These are the activations of a small network on made-up records, seen along a few directions, one row for each record.
Here are examples, each followed by its value of one field, DISO.
Records without DISO are marked none.
The largest differences between rows may come from other fields.
In the rows, zero is written as 500.
Strong random noise was added to every row along 14 fixed directions; ignore it. To show where, here is one row again and again, with new noise each time:
537 471 472 635 459 827 465 461 471 742 618 568 364 471 436 538 728 437
 569 393 454 672 507 547 455 209 521 408 566 662 584 405
689 383 740 555 433 255 704 538 610 561 443 710 280 461 556 618 584 513
 288 626 274 428 716 528 425 518 612 245 226 441 287 320
527 708 266 321 439 608 532 321 393 463 597 385 694 436 525 312 490 516
 379 476 663 554 314 642 545 416 472 396 774 542 621 451
491 446 284 571 401 594 710 394 590 240 509 406 428 500 371 529 676 257
 516 625 653 460 419 384 485 497 661 461 421 469 326 295
497 477 415 333 434 367 650 505 679 676 489 648 465 389 770 395 809 601
 302 335 492 339 453 502 400 530 392 482 443 554 611 568
710 459 848 644 109 669 331 421 378 675 672 583 520 409 638 846 345 345
 585 593 710 371 570 389 294 352 661 451 316 698 451 613
418 567 786 507 331 450 622 306 397 568 475 536 458 378 627 666 542 734
 673 711 857 428 695 479 596 517 642 475 495 160 356 628
369 776 761 412 264 493 492 419 382 712 549 300 835 616 793 304 435 512
 591 490 759 577 506 664 669 597 495 446 504 459 638 654
589 335 376 679 275 416 367 593 649 873 516 736 432 479 393 587 684 292
 697 252 364 321 500 387 515 268 402 627 418 607 422 486
516 692 331 547 390 275 322 540 658 591 607 480 739 582 489 383 343 570
 466 409 392 477 580 756 557 430 481 395 511 553 564 400
481 320 411 511 475 686 547 454 436 921 324 515 272 441 97 783 547 414
 728 493 230 615 633 531 573 197 170 478 509 493 557 287
515 340 80 537 574 389 530 279 565 484 409 660 299 252 123 592 561 673
 573 539 521 376 308 486 390 221 496 506 714 386 359 230
602 428 540 563 235 522 637 398 454 361 557 472 514 560 571 634 377 313
 603 649 721 465 622 375 342 606 626 435 301 559 374 462
350 233 639 858 500 735 757 343 200 729 447 604 381 771 507 240 748 282
 796 162 826 791 511 385 311 574 760 523 570 597 396 432
305 564 823 684 562 411 278 582 598 729 451 356 632 534 561 467 489 543
 399 364 439 420 286 644 473 473 613 557 330 602 605 499
803 535 462 631 588 447 288 311 223 382 675 723 438 296 373 495 207 768
 504 574 579 535 344 523 419 246 723 426 853 454 322 479

406 461 522 591 634 659 490 439 492 619 480 568 328 421 381 681 540 709
 592 489 485 636 663 595 398 329 428 473 531 506 625 471 => none
595 643 344 392 242 499 620 313 391 590 574 590 721 429 472 344 634 255
 275 299 727 319 432 592 603 403 589 369 797 488 428 459 => kinu
392 545 638 352 299 425 482 447 606 782 423 477 583 548 631 371 498 573
 624 602 488 547 379 597 523 453 374 377 408 559 608 440 => tagul
440 539 407 426 283 414 594 388 697 524 443 495 414 255 486 590 753 568
 699 766 686 337 412 408 646 301 473 516 456 272 423 475 => nekub
690 534 654 406 357 319 357 561 586 694 564 568 530 406 649 535 396 550
 525 603 313 446 388 512 510 369 368 447 361 578 545 544 => nis
447 439 666 679 357 523 512 612 683 431 487 430 342 537 525 806 546 478
 788 741 501 475 785 330 530 498 520 549 144 399 419 554 => meva
552 385 650 561 553 523 514 344 406 494 440 489 505 496 421 429 368 448
 319 514 524 576 330 576 152 519 675 291 454 752 467 259 => tete
509 454 554 461 350 519 599 556 462 641 469 544 579 620 626 388 635 278
 467 304 544 431 499 430 489 636 449 575 459 583 488 603 => zusa
645 477 461 519 206 529 463 529 585 552 592 560 480 394 557 662 596 289
 676 560 567 331 480 302 584 359 466 595 363 517 408 614 => nis
441 574 483 305 511 520 700 586 582 345 451 467 523 455 627 663 754 445
 258 459 569 223 756 381 732 764 432 604 478 241 471 714 => tagul
495 527 746 732 416 478 175 433 341 665 556 500 636 446 500 550 240 586
 635 442 702 436 360 515 378 370 666 594 569 586 540 605 => nekub
374 570 396 354 224 585 705 360 574 774 430 434 629 481 489 362 781 303
 521 485 622 529 445 648 588 383 429 296 568 499 558 296 => tete
483 701 468 442 407 652 396 419 399 361 696 392 665 497 689 488 385 654
 678 605 788 610 572 521 540 503 523 543 612 463 637 681 => none
316 544 612 649 623 763 453 510 607 684 540 586 246 304 447 703 940 824
 722 561 556 621 670 526 684 238 557 531 575 255 536 606 => zusa
412 508 408 582 797 668 699 329 268 427 457 601 330 410 329 521 678 734
 351 340 637 577 723 551 574 496 660 493 879 204 426 492 => kinu
507 562 686 521 596 584 419 520 469 358 596 422 438 513 737 421 423 731
 573 684 522 699 416 454 428 524 563 476 448 579 603 638 => meva
597 502 349 455 365 647 557 519 538 646 596 535 522 573 611 260 775 227
 475 381 481 566 296 498 499 391 456 393 546 748 542 427 => muna
510 534 429 412 402 564 504 483 392 641 530 516 556 576 577 480 495 519
 758 462 608 589 643 462 618 516 294 552 634 445 555 658 => muna
694 396 252 311 247 385 678 439 722 521 500 591 465 341 580 633 558 335
 448 589 496 300 518 389 316 426 362 426 316 628 559 422 => topa
513 558 510 394 668 451 736 385 376 295 382 295 521 505 383 426 292 492
 302 694 452 647 439 604 542 594 527 344 538 453 496 287 => topa

Which value of DISO does each new row have?
462 327 467 658 649 327 553 508 420 329 341 505 471 583 317 506 336 481
 642 447 537 453 509 370 448 673 604 689 467 372 349 521 => zusa
631 521 795 714 495 579 463 488 207 325 624 542 486 642 548 573 277 487
 577 528 714 599 822 396 467 630 784 479 546 441 286 667 => meva
669 602 487 505 199 307 377 466 540 652 636 709 524 469 521 582 322 693
 864 647 575 476 876 541 645 331 474 398 520 349 368 541 => tagul
449 612 526 170 533 210 716 435 627 164 363 285 602 369 695 548 463 656
 196 789 609 207 417 464 502 777 449 513 378 288 523 589 => meva
692 507 724 451 197 340 386 534 460 813 375 536 636 402 328 714 374 218
 444 552 324 281 455 535 663 372 387 407 399 506 388 435 => zusa
864 388 139 226 561 583 689 499 394 138 534 520 275 506 416 348 470 304
 657 843 274 715 262 210 623 505 220 451 579 524 339 432 => muna
295 415 463 677 607 558 424 336 444 695 409 527 401 447 255 549 440 778
 828 501 620 620 490 583 408 306 522 567 666 392 531 382 => tete
431 294 453 403 755 301 647 459 301 443 242 496 453 567 422 461 220 605
 445 416 449 499 466 441 295 783 353 617 514 477 526 492 => none
488 353 604 492 675 489 615 450 435 663 401 526 347 555 523 472 374 662
 572 532 358 741 598 557 296 535 392 411 415 572 654 417 => topa
196 367 135 545 402 350 733 437 783 702 288 459 471 686 322 474 655 520
 706 395 512 543 785 640 349 540 318 413 384 485 598 189 => meva
